Each row below holds a small network's activations on one record, seen along a few directions.
Records have a field called S. Each example row is followed by its value.
Other fields move the rows too, some of them a lot.
[-42  30  16 -21  45 -12 -24 -33 -22 -15  23 -24  35  65 -40   6   2   9
  28   9]	s18
[-24  28 -10  -1  -6  -1   5 -37   4  16   7   0  10  26  -1 -24   6  17
  43  21]	s29
[  0 -33 -20   1  20  34  20  62   0   6   6 -44  -3  -1  -1  15  24 -64
 -30 -67]	s18
[-10  21 -24  -9 -13   7  -4 -26  24 -14  30  25  -4  -4   0  15  10   5
  14   4]	s23
[  6  -8 -12  13  12  33  21  23  13   1  -7 -19 -36 -11   0  21 -12 -23
 -28 -15]	s15
[ 22  -6  18  36  18 -10 -10 -16   3 -18 -35  29 -31 -29 -20  25   0   2
  10   6]	s10
[ 18 -28 -24  -4  39  17  -3  44  33  44   3 -15 -22 -35   6  36  -1  -6
 -34 -19]	s15
[-27 -19 -19 -15  18   8 -27  23  -6  31   3 -18 -17   7  14 -25  -7   1
  -6 -10]	s22
[-11  41  20   0   8 -20 -40 -36 -10 -11  -5  28  -3  18   4 -27 -27  25
  25  59]	s2
[-28  65  31  11  21 -25 -26 -34 -10  -6  -9  22  15  34 -20 -31 -31  43
  31  71]	s6
[-17 -20  18 -23   0  -2  26   5 -11  16  14 -20  10 -27   9 -16   0  11
   7 -42]	s8
[ -7  31 -10  -7 -15 -19  -5 -48   8  -7   6  31  22  -1  17 -30 -11  19
  30  25]	s2
[ 12  20  -2  -9 -18 -22 -12   1  -6 -62   4   2  11  41 -20   9   3 -11
  26  15]	s30
[ 16 -38  45  21  40 -14 -13  41 -24  11 -18  25   3  -4  20 -25 -21  24
   4 -18]	s28
[ 10  23  -5   6 -32  -9  -6 -23  11  -6   0  23  10  -2 -16   9   8   7
  15  15]	s10
[ 38 -71  -8  15  11  28  37  40 -19  35  10 -23  10 -44  27 -15  -8   2
 -48 -59]	s1
[-13 -34 -13 -27  14 -18 -14  29 -26  37   9 -10 -13 -23  22  -8  13 -25
 -24 -50]	s20
[-27  49  10   5   6   8 -30 -38 -19 -56 -13  -4  35  62 -21 -21  -3  32
   5  70]	s1
[  3  -2 -25  -2 -10  -1  10  -5  30  13  34  19 -16 -25   9  17  17  -8
  -9 -15]	s23
[ 27 -60 -34   6   6  39  27  45  37  58  15 -29 -34 -59  18  36  10 -18
 -40 -68]	s15
[-11 -52  -8 -11  23  23  30  28   2  35  33 -41   9  -8  -2   8  -4 -16
  -9 -83]	s18
[ 49 -57  20  -4  -4  15  21  41 -22  49  16 -10  -1 -53  37   7   7 -26
 -18 -72]	s16
[ 13 -35 -31  -4   8  13  22  11  40   2  28 -16 -10 -14  18   5  39  -8
 -25 -35]	s12
[ -2 -29  25   6  15 -25 -21  28 -22  -3 -38  28  -8 -38   3  33  13  13
 -11 -35]	s16
[  6   1 -17  -2 -14  -6   0 -12  35   7  33  12 -21 -15   1  12  18  -1
   3 -13]	s23
[  6 -26 -19 -25 -16  -6  12  13  32   1  21  -7  -4 -23   4  16  18  -3
  -5 -38]	s5
[  6   9   0   0 -38 -14   0 -23  -9 -11  -1  24  24  17 -28  13   3   5
  20  28]	s13
[ -8   9  -5 -12 -21  -1  19  -2  -3 -35  12  11  27  30 -34  15  24  12
  -5   5]	s11
[-12  28  14 -13 -25 -33 -23 -10 -20  -8 -30  14  21  12   8  -3   5  -1
   2  42]	s25
[-11  12 -14  -8  16  10  31 -37  -1  -5  -6  -5  29  20 -21 -28  -2  22
   1   8]	s21
[ 25 -84 -39  -3  -7  40  28  84   7  56  13   8 -19 -60  45  24  22 -53
 -38 -92]	s9
[ 17 -31 -25   6  12  18 -31  60  -2  61  17  -7 -40 -57  38  12  14 -33
 -28 -42]	s7
[ 30 -34  -2  25 -14  -1  23  17  12  -4 -40 -13  11 -11   4  20   8   6
 -27 -39]	s17
[  2 -53 -27  -1   6  17  17  34   5  55  21 -29  -8 -41  22  -6   9  -1
  -1 -45]	s22
[  6 -41 -39 -15 -12   9  28  42  38  18  10   7  -8 -26  22  28  24 -40
 -34 -68]	s24
[ 14   5  42  -1  -3   7   9   7 -20  13   2   8  42  -6 -21 -24  -5  19
  33  29]	s28
[ -6 -29 -20 -15   5   0  19  11  -8  23  29  16  -5 -32  17  -9   9  -5
   4 -50]	s9
[-15  36  32   4  -8   1   2 -59   1 -13  -5   5  29  51 -37 -34   4  23
  35  58]	s4
[-12  31  14 -17 -54  -1 -12 -34 -18 -29 -14  19  34  10  -1 -11  10   7
  22  31]	s25
[ 24   8  -6  20  18  -3  17 -12 -11   6   5 -13 -18 -23 -12   5 -19  19
  -1  43]	s14
[-10 -24 -15 -20  28  24   3  43  -5  14  -6 -17 -13  -8   8   2  -6   4
 -40 -34]	s21
[-19  58  71   9  28 -20 -33 -39 -28 -66 -40  32  54  47 -11 -20  -8  40
  43  70]	s28
[  3  -8 -41 -11  13  -1  18  37  23   5  15  -7 -30 -53  18  14  26 -41
 -33 -39]	s24
[ 16   0 -13   7 -26  28  21   2   2  -4  -5 -13  11   1  -3   0   7  -2
 -39 -12]	s17
[  6  20  50  -1   8 -56 -24  -4  -3 -30 -41  21  21  21  -5  20   2  26
  31  25]	s16
[  6   7  11   8 -36  21  -4   1   5  12  -3  23  -7  -9  13 -14 -10 -10
  -3  -2]	s2
[-14  -1  30 -22  16 -18  12  -4 -29   0   2 -28  -9  -6 -14 -25  -2  -8
  27  -5]	s8
[ 11   1 -10   0  -2  -4 -16  18   7  15  19   0 -42 -18   9  -7 -15 -33
  17 -13]	s7
[ 29 -45   3  37   2  40  35  42  12  63   3 -17  -9 -42  21  13 -12 -22
 -60 -56]	s4
[  6 -12 -12  -5   0  -8  37  42 -23 -16   1   0 -12 -15 -20  14  -8  -5
 -36 -14]	s11
[-18 -21  21 -25  -2   7  22   8 -18  13  16 -21   4 -34   4 -19   9  14
   3 -41]	s8
[-38  52  20  15   3  -8  -6 -84  16 -39  24  -2  35  71 -37 -21 -15  40
  55  76]	s19
[ -1  35  -3   4 -20 -20  -3 -23 -16 -50 -14 -17  16  41 -40   3  -8   4
  16  33]	s17
[-20  25  21  19 -22  12  -6 -31  -6   8  -3  12  -3  26 -16 -45 -17  25
  27  35]	s6
[ 15 -44   2  19   2 -10 -39  16 -13  -5 -50  18 -20 -24 -10  25   9  11
 -17 -28]	s13
[ 18 -58  46  26   2 -24 -10 -14  -3  13 -17  35   9 -45   9 -12   6 -12
  -5 -42]	s25
[ 12 -70 -19 -19  18  35   2  88  15  12   3 -36 -19 -28  21  30  39 -35
 -67 -69]	s27
[  8 -12 -20  -1 -14  11 -26  28   1  19 -21   4 -20 -28  16  16  -5 -17
 -33 -13]	s10
[ 22 -54 -24  -2  20   8  25  57  29   7  11 -26 -26 -23   7  23  21 -49
 -43 -51]	s12
[ 12 -36 -24 -28 -14  -3  25  39  33   5  10   4  15 -23   5  25  18 -27
 -27 -54]	s5
[ 17 -39  15  33   8  28  23  -4  -5  31  17 -11 -20 -18  14 -11 -17  14
 -20  -9]	s4
[-13 -31   2   9   7   5 -16  46  28  17   2 -34 -19  23   9  15  -4 -15
 -24 -26]	s19
[-19   8  -4 -14  35  -9  21   0 -28 -11  19  -8   6  -1   7 -36  23 -27
   6  -5]	s3
[-42  53   3  -7 -12   3  -8 -64  -7 -21  12   7  18  48 -12 -21  -3  38
  67  47]	s29
[ 23 -86 -53  -7  14  19  42  98  16  57   2 -16 -39 -87  39  53  16 -80
 -69 -92]	s24
[-17 -41  -8 -11  13   5  28  24  -6  32  29 -18  10 -31  19 -15  16 -14
 -11 -60]	s3
[ 13 -77 -25 -24 -21  20  34  68  23  28  12  -8 -13 -43  28  44   6 -41
 -44 -88]	s5
[  9 -27 -25 -13  -2  16   9  39  25  29  26  17 -10 -46  17   0   7 -20
 -13 -56]	s9
[-34  46   6 -38  41 -18  -6 -49 -24 -36  -5  -1  35  60 -21 -22 -11  38
  19  27]	s21
[ 13 -42 -27 -12  10   3  20  53  19 -13  -2 -39  -4 -18  -8  11  40 -40
 -37 -42]	s27
[-18 -26  -7  -9  29 -14  23  23 -22  13  19 -22  -5 -24  11 -22   3 -29
  -5 -33]	s3
[-19  33  -5  -2 -12 -20  19 -14 -39 -59   0   9   7  39 -37  10   8  13
   2  40]	s11
[ 23  20  18  28   6 -40  -7  13  -1 -57 -15   9  29  -1 -26  22  -6  -8
   3 -10]	s30
[ -8  51   1  13 -35   3  -3 -51   5 -26  -3  -1  15  32 -28   8   3  35
   5  40]	s14
[  3  35   6  14 -28   4  10 -36   6  -7   0  11   5  32 -30   5   2  25
  -2  41]	s14
[ 14   7  -2 -13 -26  -6  -7 -29  15 -13  11  14  11   7 -10   3  -1   9
  26  23]	s13
[ 10 -44 -24 -24  19  13  -4  51  18   0  -8 -30   4   0   4  17  51 -28
 -48 -32]	s27
[ 34 -69 -33  14   8  24 -33  77   3  86  13 -17 -57 -65  55   9   4 -53
 -54 -91]	s7
[ 32 -79 -25 -10  -8  18  30  86  10  69  14  -6   3 -63  26  31  28 -63
 -36 -92]	s20
[ -5  12  18  34  19  -9   3  -3 -10 -64 -37   6  29  22 -25  -8 -16   4
   9  21]	s1
[ 25 -67 -35   3   7  47  40  53  18  59  -2 -39 -13 -39  25   9  16 -22
 -60 -68]	s26
[-27  11 -27   1 -14  11   5 -15   5  25   4  -9   3   3  13 -32   8   7
  12  -6]	s29
[ 16   3  -8   0 -32 -12  10  15  -4 -14  12  14  21   7 -19  11  15   5
  -3 -14]	s30
[  4 -43 -32   4  29   6  29  29   6   4  28 -37 -36 -44  28   6  18 -24
 -39 -37]	s12
[-22  20  10  15 -17  -4   5 -13  -3  20   7  -1   2  -4   1 -20 -11  25
  25   1]	s6
[ -6 -17  -5 -21  14 -31  14  11 -31   9  17   2 -14 -13  -4 -10  -2 -26
  20 -23]	s20
[-33  32 -10 -19   2   1  -3 -51   5 -19  15   4  28  43  -9 -25  -1  30
  59  31]	s22
[-18  35  -3   7  31 -26   7 -27  19 -17  18 -22  13  18 -18 -26 -15   4
  18  39]	s19

Which value of S does each new row have?
[ 47 -60  16 -10  -3   3  25  33 -16  46  10  -7   6 -45  40   8  -9 -21
 -12 -66]	s16
[  4   3  -1  -5 -22  13  29 -14 -12 -18   1   6   3  33 -22   0  20  16
 -17  15]	s11
[  7   0 -18  -7 -11   0   5 -12  35   1  34  21 -19  -9  11  10   9  -2
   3  -8]	s23
[  3  -6   9  32  10  26  15 -18  38 -11 -27   0   5   1  -4  33   5 -12
 -26 -22]	s15
[-15 -20  32 -20  31 -18  -5  19 -36  32   7 -20   5 -15   4  -2   5  12
   5  -6]	s8
[ 15 -27 -14  11  22  24  -3  29  18  33 -17 -22 -29  -3   1  38  -5   0
 -28 -11]	s15
[-39  72   3   1   5 -30 -14 -62 -14 -31   1 -11   6  53 -23 -23 -13  21
  75  61]	s29
[ -3 -25 -20 -40   1 -19  33  -9  11  -6  23   1  11 -24  16   3   9   9
  -5 -38]	s5
[ 10 -18  -9   0 -11  -3  -9  33  -6   4 -19 -24  -6   6  -9  19 -16   6
 -31 -16]	s17
[ -5  37  16 -18 -19 -38 -26 -10 -11  -8 -28  17  30   8   0  -8   2   1
   1  42]	s25
[-16 -31 -29 -11   3  15  20  18  10  31  19 -12   0 -22  26 -15  -7   4
   0 -36]	s22
[ 14 -13  40   9  25  -6 -10  29 -42  23  -9   1  20   0  15  -8 -15  14
   8  11]	s28
[  2 -31  -2 -12   0  28  28  14  -8  21 -12 -19  10  11 -16 -26  -4  -2
 -16 -44]	s21
[ -6  57   8   1 -30  10 -18 -62   5 -35  -5  35  23  37 -26   6  -6  19
  41  61]	s10
[-31  55  33 -27  16 -18   0 -47 -38 -45   4 -18  14  21 -25 -30  11   9
  47  28]	s8
[-27  48  38   7   8 -23 -19 -14 -27   3 -18  18  14  40 -12 -23 -16  26
  27  51]	s6
[ 11 -19 -42  -4  27   4  20  25  23 -12  14 -21 -21 -26  12  -1  32 -22
 -30 -19]	s12
[-24  -3  28 -31  24 -16 -10   4 -27  17   0 -21   4  -7   5 -15   3   9
  -2 -13]	s8
[  1 -19  -4  11  -9  30  25   3  25  23   3  -3 -19  10 -14  29 -12  -7
 -19 -16]	s15
[-14  22 -22 -14  19 -21   1 -21 -15 -27   8  26 -11  12  -2 -27  -4  -3
  40  25]	s9
[ 32 -63 -41   7 -20  45  -8  62  14  80  23 -15 -40 -79  39  -1  21 -51
 -40 -86]	s7
[-30  18  16 -25  41 -13 -12 -11 -27  -8  19   5  13  33   6 -30  24   0
  10  14]	s3
[ -9  20 -10 -10  23  -5 -19 -13  32 -14   1   1 -13  35 -10  12  -2  19
   8  33]	s15
[ 11   4   6  15 -29  19  16  -8   5  16   3   1 -14  10 -18  17 -11  14
 -19   8]	s14
[-20 -27  16 -24   1  13  -6  58  -8  12 -20 -13  -7  -9  13  11   5 -16
 -17 -30]	s8
[  5 -37 -13 -12  14  20  35  52  -1   0 -18 -18 -13  12  -1   3 -17 -35
 -19 -46]	s21
[ -1 -33 -21 -28  -3 -19  -8  39  15  -8  -6  -8  -5  -5  16  31  20 -16
 -30 -31]	s5
[ 13 -39 -37   3  15   1  26  39  18  -8   6 -25 -16 -14  14  17  42 -44
 -40 -35]	s12
[  6 -74 -20 -32 -10  16 -12  71  14  16  -8 -17 -33 -16  28  30   8 -41
 -48 -63]	s5
[ 14 -16 -13 -12   2 -11 -18  46   4   8  12  -9 -11 -25   9  26  -1   0
 -28 -26]	s30
[ 23  -9  -6  19  -2  12  24 -16  -3  27  16  -5  -9 -27  -4  10  -8  27
 -15  19]	s14
[ -8   1   4 -20  23 -20 -12  -6  -6  10  30   9 -36  -6  12  14   1   9
  -6  -1]	s23
[ -3 -13 -15 -27 -19  -5  10  12  26 -20  13   7  28   2  -9  28  15 -16
  -2 -29]	s5
[ 22 -91 -25 -22  -4  51  34  84  26  22  12 -34 -14 -47  17  25  37 -38
 -65 -95]	s27
[-22  37  18  -5 -12  10   3 -29 -21 -21   9   8  30   6  -5 -33   5  31
  36  36]	s28
[  7 -20   0 -10 -47  10   9  27  -8  22 -16  11  12 -35  20  -3  -6 -17
 -14 -23]	s25
[ 24 -81 -14 -15  -4  50  28  80  26  21  17 -34 -16 -31   9  24  43 -41
 -51 -88]	s27
[ -4  59   6  -3 -17 -14 -20 -47 -15 -59  -7  26   4  28 -27   5  -6   6
  43  65]	s10
[  0 -37 -10 -16  -2  -1  21  24 -17  33  33  -5  -4 -41  20  -2  24 -20
  -5 -70]	s20
[ 11  20  -1  -5 -19 -29  -2 -20 -16 -39 -13  14   6  22 -20   4 -14  -5
  25  43]	s13
[ 10  -9 -34   5  21  12  27  17  14 -19  -4 -19 -12  -9   9   2  24 -21
 -37 -10]	s12
[ 29 -42 -21  10 -15  22 -10  41  16  65  30 -10 -33 -59  20   9  15 -30
  -7 -60]	s7
[ 39 -93 -40   1  15  41  36  62  34  51  32 -34 -34 -62  46  28  35 -32
 -59 -83]	s12
[ -4  15   7   1  -1   5  14 -28 -11 -26   3  -2  42  21 -22 -43   8  27
   5  27]	s1
[-22 -18   6  -9  31 -14  23  13 -28   8  23  -9  -3   0   0 -19  -1 -29
  12 -10]	s3
[ 14   5  36  17 -19 -53  -4 -10  -6 -41 -55   6   6   8  16  -3 -10   3
  36  29]	s25
[ 23   7  20  25 -10 -23  -4  11  12 -37  -5  17  41  -5 -24  25   6   3
  -7 -30]	s30
[ 11 -10  39  -4 -11  23  10  11 -32   5   1   5  24  -7  -6 -27   1  21
  28  25]	s28
[ 22 -69 -42 -14  18  20  27  74  18  43  17 -15 -53 -87  32  32  13 -54
 -51 -65]	s24
[  8  28  -5  -3   3  -7 -10  -5   4 -15 -19 -10  24  23 -19   5  -9  12
 -29  30]	s17
[-26  33 -15   2   4 -10  -4 -21 -10   0  -5 -15 -14  24  -3 -39  -5  -5
  34  29]	s29
[-12  38  21 -15 -53 -13 -15 -45 -11 -33 -15  23  39  34  -7 -11  -1  10
  42  45]	s25
[ -6 -18 -14 -28 -24   7   7   9  16 -28   8  12  15  20  -6  25  14 -11
  12 -22]	s5
[  5  28  19 -21 -30 -15  -1 -39 -13  -9 -16  21  42   4  -1 -32   4   9
  27  35]	s25
[ 38 -39   7  17  -8  -3  11  18  -8  53   7  17   9 -43  32  -6 -13 -19
 -11 -37]	s2
[ -9  33  34  18   0 -30 -41 -22  -4 -47 -40  41  18  20  13  -1  -8  12
  12  33]	s2
[-17 -39   4 -18  13  16  24  16 -14  18  33  -5   4 -14  13 -21  15  -9
   2 -40]	s3
[-25   1   3 -22  49 -10  -9  -4 -11   3  20 -25  21  41 -15  -5   0   2
   1 -18]	s18
[-21  42  23 -21 -39 -18 -47 -36 -22 -31 -37  10  20  46  -4 -16   6  -1
  22  59]	s25
[ -1 -16  -8 -16  16   6  -4  37   2 -19  -1 -18   3  10 -10  10  43  -4
 -36  -8]	s27
